Each row below holds a small network's activations on one input, seen along a few directions.
In each table, some parts of the input vary, and every possible input appears once, in random order.
Descriptions start from the smaller parts, as in this example, which fits no table here: one of 4 places along a line, together with either a single point or one of 9 places around a ring or (one of 3 separate values, together with one of 8 places around a ring).
Shared parts are said once, and a part with two or three values counts as separate values.

Other details of the inputs vary at random and push rows far along two fixed directions, the same in every table; ignore that.

Table:
R1: [-34  -1   3  12  41  38 -17  74 -28 -34 -59  66]
R2: [-37  12  26  17  54  22  -8  39 -32 -11 -85  20]
R3: [-60  13  27 -40  -7  52   5 -11 -44 -46   8 -52]
R4: [ 29  50  11 -14 -28   4 -19 -36  22 -22  51 -38]
R5: [-14 -21  22 -13  31   4  -7  13 -19  14  -9  -4]
R6: [-100    2   28  -28   25   64    8   19  -55  -43  -35  -44]
R7: [  7  18  20 -44 -24  19 -16 -26   0 -20  96 -76]
R8: [ -16   -9   14   48   66   21   11   48  -32   17 -110   62]
R9: [-14 -27 -15  31  25 -11  35   7 -23  21 -66  45]
R10: [ 65 -33 -41  -6 -20 -49 -10  22  30  10  31  44]
R11: [ 67   9 -17  47 -15 -60   1 -14  45  47 -30  49]
R12: [ 39 -19 -35  33 -22 -75  24 -25  21  50 -38  52]
R13: [ -8  14  15 -30 -31  29  -5 -20  23  -3 104 -85]
R14: [ 58 -28 -23  32   4 -45  15  -5  19  52   7  25]
R15: [-78  11  22 -36  -3  62   7 -14 -30 -33  14 -49]
R16: [ 33  -8  -5  -9 -20 -32 -15 -21  25  15  52 -37]
R17: [ 37  32  -4   7 -21 -15 -16 -40  44  10  29  -5]
R18: [ 28 -13 -46  -9 -54 -27   9 -10  35 -24  39  27]
Each input here is: one of 3 separate values, together with either a single point or one of 5 places along a line.
- The inputs of R7 and R3 match in every part but the choice among 3 separate values. If R13 is changed in the same way as R7 into R3, which row does it become? => R12
- Which other rows does R6 become when the choice among 3 separate values takes its other values? List them by row number. => R2, R16

Table:
R19: [-48 -16  25 -23  32  34   8  28 -47 -13 -33  -4]
R20: [ 24 -22 -18  21 -13 -58  17 -23   4  36 -31  29]
R21: [ 16   9 -21 -16 -36  17  -6 -13  31 -26  88 -34]
R22: [ 40 -16 -23  24   8 -38  -9  37  18  16 -37  73]
R23: [-55 -15   1 -11  23  42   4  39 -32 -37 -28  12]
R24: [ 46  -6  -9  43  14 -47   7  -4  10  38 -55  47]
R25: [  1  17  -5 -35 -56   6   0 -47  25 -21  93 -73]
R26: [-36 -12  21 -14  36  25  -3  29 -44 -13 -44  11]
R27: [-43  -4  22 -15  13  32   3   7 -19  -1  11 -37]
R28: [ 37   0  -6  31   5 -39  -3 -11  23  35 -30  28]
R29: [ 55   7 -16  29 -16 -48   3 -36  31  33 -13  30]
R30: [ -9  26   7  -9 -15  10  -8 -22   6 -18  20 -27]
R31: [ 51 -12 -17   9 -12 -55 -12 -13  25  28   8  19]
R32: [ 38 -23 -13  25  -1 -50  14 -10   4  41 -20  26]
R33: [  1  27   2 -11 -32  16  -4 -42  34   3  73 -63]
R34: [  9  39   7 -24 -37  22 -15 -43  27 -21  83 -54]
R35: [-27   0  19 -17  20  33  -6  20 -28 -21   2 -27]
R36: [-53 -25  29 -14  50  30   3  48 -50  -4 -52   3]
R37: [ 42 -33 -13  20  12 -55  11   8  -5  35 -39  41]
R38: [-38   3  31   4  51  36  -2  38 -45 -14 -53   6]
R39: [-20  19   1  -2 -19  10  10 -32   6  -3  14 -35]
R40: [-48  11  34  -9  42  45 -13  31 -32 -17 -26 -13]
R41: [ 36 -27 -15  23  -1 -58  16 -16   2  46 -36  44]
R42: [-33  -7   1 -19  10  44  -8  28  -4 -29  27 -14]
R43: [ 43 -12 -26  20  -1 -36  -3  26  15  11 -33  78]
R44: [-49   2  26   4  39  44  13  22 -39  -4 -41 -16]
R45: [ -5  45   3 -14 -47  24  -5 -55  35 -23  72 -71]
R46: [-57 -12  22 -13  38  29   0  35 -53 -22 -60   4]
R47: [ 55 -15 -40   9 -30 -42   0 -16  36  10  28  40]
R48: [-40  13   2 -16  -1  46  -7  38 -12 -46   0   2]
R49: [ 66   2 -34  18 -30 -40  -8   5  42   7  24  41]
R50: [  3  35   0 -18 -47  21   2 -59  34  -6  86 -67]
- Describe the family of inputs behind these rows. => one of 4 places along a line, together with either one of 2 separate values or one of 6 places around a ring
- The inputs of R24 and R29 match in every part but the place on the line of 4. If R35 is changed in the same way as R24 into R29, which row does it become? => R26
- Which other rows does R43 become when the choice among 2 separate values takes its other values? List them by row number. => R47
- Which other rows does R42 become when the choice among 2 separate values takes its other values? List them by row number. => R22

Table:
R51: [ 18  36   0  -5 -29  25 -16 -26  48  -8  97 -63]
R52: [ -8  18  20  -7  11  16 -20  11  -8 -21  12 -21]
R53: [ 16   3 -13   9   1 -27   8  -3   0  -1 -49  41]
R54: [-49  36  28 -16 -22  46   6 -38  12  -5  43 -74]
R55: [ 56   5 -15  -2 -21 -48 -22 -10  33  13  34  -1]
R56: [ 51  12  -7  16  -5 -30 -11 -19  26  22  22  21]
R57: [ 20  14  -2  16 -29 -52  -1 -48  22  33  -8  -9]
R58: [-20  24   8   3  -6  46   5   2  -5 -20   2 -15]
R59: [ 62   8  -9  10 -10 -45 -16 -22  32  21  11  21]
R60: [-50  21  21 -14  22  59  -6  16 -35 -35 -36 -13]
R61: [ 28  -7   2  23  22 -31 -10   3   2  12 -59  51]
R62: [ 17 -30  -4  14  33 -27   0  40 -27  25 -55  67]
R63: [20  4  3 -5  0  7 -6 12 19  9 28 -9]
R64: [-77  20  42  -9  24  50   7  -8 -34  -2 -28 -32]
R65: [ 36 -18 -40 -17 -41 -39  -4 -25  34   0  33  21]
R66: [-31 -31  20  -3  50   1  -6  72 -57  -5 -81  42]
R67: [  3   0 -14  41  22  -4   7  17  -8  13 -66  40]
R68: [ 30 -30 -37   3 -31 -29  11  -1  27  11  13  40]
R69: [ 61  -1 -15  -3 -11 -47 -18 -13  33  22  19  15]
R70: [-28  12 -10 -28 -32  47  -3  -2  19 -40 102 -63]
R71: [  5  -3  -6  41   7 -42  13 -23  16  51 -53  20]
R72: [-13  41  19 -19 -32  61 -10 -26  31 -37  89 -70]
R73: [ 17 -41   4  17  15 -41  32 -16 -19  51 -43   6]
R74: [ 11 -33  -9  25  36 -22   4  54 -18  27 -57  53]
R75: [-65 -16  41 -34  34  40  15  -6 -64  -8 -15 -60]
R76: [-45 -43  22  15  56   5  32  19 -58  29 -73 -10]
R77: [ 20  17   3  13  -3   1 -10 -19  17  -2  13   8]
R78: [-18  22  12   6   6  42 -10  -2  17 -19  26 -34]
R79: [-76  19  18  -5  32  73  15  37 -34 -43 -32 -20]
R80: [-16 -11  27  22  58  21   3  53 -32  10 -74  43]
R81: [ 36 -23 -41  -8 -48 -52  -5 -16  34  -2  30  23]
R82: [ 16 -43   5  15  22 -64  21 -10 -38  44 -65  15]
R83: [ -9 -11  10 -12   3  26   1  35 -10  -6  16  -7]
R84: [-72  23  31 -15  27  74  -5  33 -52 -50 -40 -25]
R85: [ 14  -6  -1 -21  -7  -6 -13  10   0  -5  20  -2]
R86: [-67  -4   4 -43  -4  70   0  16 -22 -48  40 -27]
R87: [ 54   9 -11  22 -24 -48 -17 -27  36   6   9  15]
R88: [-67  20  39 -17  14  39  -1 -14 -27  -6 -25 -42]
R89: [-15  46  -3 -24 -40  40   3 -36  18 -43  77 -51]
R90: [-24  23   5  -3  -7  36  17   5  -5 -28   1  -9]
R91: [-10  28   1   2  -7  31  -3 -13  -6 -17   6  -7]
R92: [ 42 -19 -31   0 -33 -58  -7  -6  22   1  25  24]
R93: [ -6 -49 -32  20  22 -20  12  40 -10  15 -62  69]
R94: [ 47 -20 -32   5 -38 -38   9  -6  34  13  42  25]
R95: [ 39  -1 -18  14   2 -23 -10   6  34  24  23   1]
R96: [ 45 -21 -31  -5 -26 -52  -3 -12  24   6  20  32]
R97: [-63  18  21 -16  20  47   5  31 -42 -49 -41 -12]
R98: [ 14  15 -22 -33 -54  11  -7 -36  33 -27 121 -43]
R99: [ 15 -17   5  12  44 -15  -3  35 -19  22 -48  52]
R100: [ 39 -18  -7   1 -24 -52  18 -62   8  45  34 -26]
- Describe the family of inputs behind these rows. => one of 5 places along a line, together with either one of 2 separate values or one of 8 places along a line
- The inputs of R89 and R90 match in every part but the place on the line of 5. If R56 is changed in the same way as R89 into R90, which row does it become? => R80
- The inputs of R67 and R58 match in every part but the place on the line of 5. If R71 is changed in the same way as R67 into R58, which row does it become? => R54
- Which other rows does R78 become when the place on the line of 8 takes its other values? List them by row number. => R51, R67, R70, R74, R79, R93, R95
- Which other rows does R85 become when the place on the line of 8 takes its other values? List them by row number. => R53, R59, R60, R61, R65, R69, R96
- List by row number the other rows that have the place on the line of 5 in common with R82. => R52, R55, R57, R66, R81, R84, R87, R92, R97
